These are the activations of a small neural network, seen along a few directions. Each row is one input.
In each table, some parts of the input vary, and every possible input appears once, in random order.
A made-up example of a description, with smaller parts first: one of 2 separate values, together with either a single point or one of 11 places around a ring or (one of 4 places along a line, together with one of 5 places around a ring).
Shared parts are said once, and a part with two or three values counts as separate values.

Table:
r1: [-13   1   5  -8   3  -2  -4  -3  -9  -5 -16  -4]
r2: [ -5  -6  19   7  -9   5   1   3 -11   3  -6   1]
r3: [  4   1 -11  -8   8   1   8   4  -5  -2  14   4]
r4: [ -9   1   6   2   9 -12  13   6  -3  -9  -7  -1]
r5: [ 27  12 -21  23 -14  -6  -6  -7  39   9  12 -20]
r6: [ -7   0  15   1   0   9  -9   4 -11  -4 -11   2]
r7: [ -6  -3  -8 -13  10   5  -6 -12  -6   4   2   9]
r8: [  4 -10   1  -2 -10   9   0  -9  -9   5  10  16]
r9: [ 2 -8  0 -4  0 -2  4  0 -4  7 13 13]
r10: [-3 -6 13  5 -3 -5  6 12 -6 -4 -5  0]
r11: [ -3   0 -15 -10  12   3  -1  -1  -4  -5   8   4]
r12: [ 15  12  -9  27 -17 -15   0  -1  45   2 -10 -26]
r13: [-12   8   3  -8  10  -4   4   8  -2  -9 -10  -4]
r14: [  6  -3   3 -12   2  14 -10  -6 -12   7   6   6]
Changing only one part turns r6 into r14. The same change can be made to r2. Which row results? -> r8
Describe the family of inputs behind these rows. -> one of 2 separate values, together with either a single point or one of 6 places around a ring
Change only the choice among 2 separate values in r7. List by row number the other rows that result. -> r1

Table:
r15: [-12   2  -9 -22  32 -11   5   9  -7  -5   9   2]
r16: [ 26  13 -31  17   1 -11  -6   4  40  -9  13 -21]
r17: [-11   4   9 -10  -4  22 -19   4  -6  -1 -16   6]
r18: [-20  -6  25  19 -16  -1  17  21 -19  -5 -14   7]
r19: [  3  -3  25   7 -15  18   1  -2 -15   8 -13  11]
r20: [ 28   3  -1  24 -18 -13  -2 -16  41  20  10 -13]
r21: [  4   0 -25 -21  24   9 -16 -15 -13   8   5  17]
r22: [ 11 -18   3  -9  -7  25   5 -24 -13  25  17  22]
r23: [ 26  12 -47   6  -1  -6  -3  -9  37   5  28 -17]
r24: [-19   3  19  -5  -5 -19  17  22 -19 -18 -13  -7]
r25: [  1 -20  15   7  -3   6   7   7 -16   0  19  22]
r26: [  4  -6  18   6  -8  21  -4  -5 -18  19  10  13]
r27: [-31   1   4 -11  20 -15  14  18  -5 -20 -26 -13]
r28: [ 35 -10 -21   9 -18  -6  -1 -26  42  27  18  -5]
r29: [  1  -7   4 -11  12 -11   7   7 -21 -10  19   9]
r30: [-23   2   0 -11  25 -14   2  10 -10 -15  -2  -8]
r31: [ -2   3   3 -11   0  23 -20 -10 -10   7  -3   9]
r32: [ -7  -1  12 -11   4 -11  16  19 -17 -15   6   2]
r33: [ 14  22 -21  21  -3 -13   2  10  44 -14   1 -27]
r34: [ -6  -8  22  14 -12   4  13  18 -17   0   7  14]
r35: [  7 -15 -15 -24   9  -7  10  -3 -20  -1  29  17]
r36: [  1  16 -15  29  -9 -17   7   6  40 -21 -16 -45]
r37: [-14  10   1  -8  21   3 -17   3 -10 -10 -17   3]
r38: [-22   4  14   2  -8  15 -13  -1  -8  -8 -35  -5]
r39: [ -3   8  -8 -17  22   7 -18  -1  -9  -1  -5   9]
r40: [-10  -5  31  20 -14  12  -1   2 -18   3 -30   0]
r41: [ -3  -7 -24 -31  30  -7   6  -8 -10  -2  18  12]
r42: [  8 -18  -1  -3  -6   6  10  -1 -20  19  34  29]
r43: [ 21   5   7  25 -26 -15  -2 -10  42  10  -5 -21]
r44: [ 14   8  10  27 -35 -15  11  -1  42  10 -25 -30]
r45: [  6  -9 -12 -21   0  24 -19 -25 -11  12  11  17]
r46: [-27  14   7  -4  11  -1  -9  -1 -12 -18 -36  -8]
Describe the family of inputs behind these rows. -> one of 4 places along a line, together with either one of 2 separate values or one of 6 places around a ring
Changing only the place on the line of 4 turns r28 into r43. The same change can be made to r42. Which row results? -> r34
Change only the place on the ring of 6 in r41. List by row number the other rows that result. -> r21, r22, r35, r42, r45
